Each row below holds a small network's activations on one input, seen along a few directions.
In each table, some parts of the input vary, and every possible input appears once, in random order.
Descriptions start from the smaller parts, as in this example, which fits no table here: one of 5 places around a ring, together with either a single point or one of 9 places around a ring or (one of 3 separate values, together with one of 6 places along a line).
Shared parts are said once, and a part with two or three values counts as separate values.
In the rows, 128 means zero.

Other details of the inputs shift rows strongly along two fixed directions, in all tables alike. That doesn't count.

Table:
x1: [129 113  99 109  71 135 129 101 101  69 112  86 153  62]
x2: [134 158 146 149 229  99  92 188 206 198 144 160  73 210]
x3: [ 94 148 144 133 160 142 156 110 164 140 146 155  66 123]
x4: [106 164 155 148 198 124 118 152 155 182 145 174 107 182]
x5: [130 123 138 132 198 120 147 136 177 190 141 182  60 152]
x6: [ 83 140 135 126 119 157 167  82 106 116 138 147 115  89]
x7: [152  94 118 113 116 123 121 121 122 126 118 140 141 131]
x8: [167  84 108 104 109 105  98 141 136 111 108  96 141 133]
x9: [ 41 198 172 156  81 185 167  78  64 105 156 162 148 117]
x10: [135 157 142 152 203 115 110 171 158 194 133 169  95 185]
x11: [175  97  86 135 128 100  81 179 116 144 108 111 168 140]
x12: [176  74 111 102 141 100 101 154 128 137 106 115 141 138]
x13: [174  87  99  97 106 112  97 145 123  88  98  79 150  85]
x14: [102 119 143 106  99 137 143  99  86  99 115 120 157  99]
x15: [123 148 121 151 116 129 105 145 132 124 127 125 135 145]
x16: [ 36 172 180 114 101 176 188  57  82  91 144 154 133  86]
x17: [ 88 142 166 133 176 141 166 111 163 174 153 197  71 157]
x18: [150 110  81 139  51 120  84 139  93  78 107  81 198 105]
x19: [110 159 136 152 101 146 113 131 110 115 139 123 135 133]
x20: [105 126 147 113 104 134 135 107 120  96 119 114 133 112]
x21: [ 51 160 158 133  90 167 178  67 128 108 155 166 100 125]
x22: [ 92 144 134 131 133 143 158  99 153 138 145 155  79 131]
x23: [168 122 120 135 140  97 103 160 105 140 135 113 151 150]
x24: [164 126 120 126 113 140 170 123 117 133 120  77 169 104]
x25: [192 107 107 131 117 122 145 147 144 125 115  57 161 111]
x26: [202  76  82 103 150  93  96 160 132 135  97  98 133  94]
x27: [194  78 103 114 156  95  89 168 176 145 112 125 108 160]
x28: [110 156 136 147  78 127 129 112  86  82 150 105 164 126]
Description of these inputs: one of 2 separate values, together with either a single point or one of 5 places along a line or one of 8 places around a ring.
The inputs of x18 and x11 match in every part but the choice among 2 separate values. If x27 is changed in the same way as x18 into x11, which row does it become? -> x7
Which other rows does x12 become when the choice among 2 separate values takes its other values? List them by row number. -> x8

Table:
x29: [ 90 147 131 145  87 148 137 103  84 112 136 145 169 127]
x30: [111 126 127 114  96 137 137  98 108  90 128 117 133  94]
x31: [179  94 102 123 129  90  72 170 133 125 117 109 144 152]
x32: [162 152 109 159 111 125 126 150 134 120 134  74 152 129]
x33: [121 131 138 128 111 122 120 124  94 114 130 127 162 138]
x34: [135 133 134 129 166 107 103 153 149 146 133 141  96 152]
x35: [106 154 162 134 179 130 135 140 183 165 145 163  64 172]
x36: [154 107 124 118 125 121 124 134 107 128 122 118 142 123]
x37: [112 137 141 132 186 130 155 124 189 175 144 169  60 152]
x38: [152 110 121 110 134 123 121 139 128 125 110 107 140 111]
x39: [ 22 202 192 145 135 164 166  84 136 122 159 176  88 147]
x40: [142  98 113 107 102 124 138 110 126  99 120 105 130  99]
x41: [149 103 123 107 127 125 139 126 134 123 112 106 136 110]
x42: [138 129 130 129 185 124 136 144 155 175 129 155  96 141]
x43: [170 104 114 113 164 103 100 164 174 146 112 114  99 137]
x44: [148  99 113 108 112 122 128 124 146 109 114 102 126 108]
x45: [127 109 131 106 106 134 159  97 104 105 123 112 147  93]
x46: [149 109 123 109 134 120 130 129 113 123 116 113 139 107]
x47: [177  97 105 121 124 101  81 169 121 126 105  99 167 142]
x48: [ 50 166 141 152  61 165 147  74  85  89 150 154 155 121]
x49: [103 137 133 131  88 133 112 119 115  95 129 121 153 134]
x50: [165  88  97 113  63 129 109 128  84  87 101  78 190  91]
x51: [ 85 141 122 132  84 159 152  84 106  98 135 137 132  92]
x52: [ 98 157 150 150 180 139 143 131 176 179 154 189  58 170]
x53: [148 112 109 134 124 131 125 136 115 145 124 136 139 124]
x54: [226  55  68 107 147  92  98 174 147 153  96  95 141 113]
x55: [ 68 153 142 126  47 161 154  70  41  62 132 118 188  78]
x56: [143 119 105 135 123 124 109 142 106 134 118 128 151 119]
x57: [130 188 160 166 187 132 159 150 159 175 151 126 110 167]
x58: [ 37 196 194 141 146 162 172  91 121 133 152 173 106 145]
x59: [134 132 116 144 160 116 102 154 153 158 132 152  98 149]
x60: [165 109 125 125 173 104 104 162 167 159 131 136  84 159]
The inputs of x35 and x50 match in every part but one. If x48 is changed in the same way as x35 into x50, which row does it become? -> x29
Describe the family of inputs behind these rows. -> one of 2 separate values, together with either a single point or (one of 3 separate values, together with one of 5 places along a line)
Which other rows does x51 become when the place on the line of 5 takes its other values? List them by row number. -> x37, x48, x52, x59
Which other rows does x53 become when the choice among 3 separate values takes its other values? List them by row number. -> x36, x50
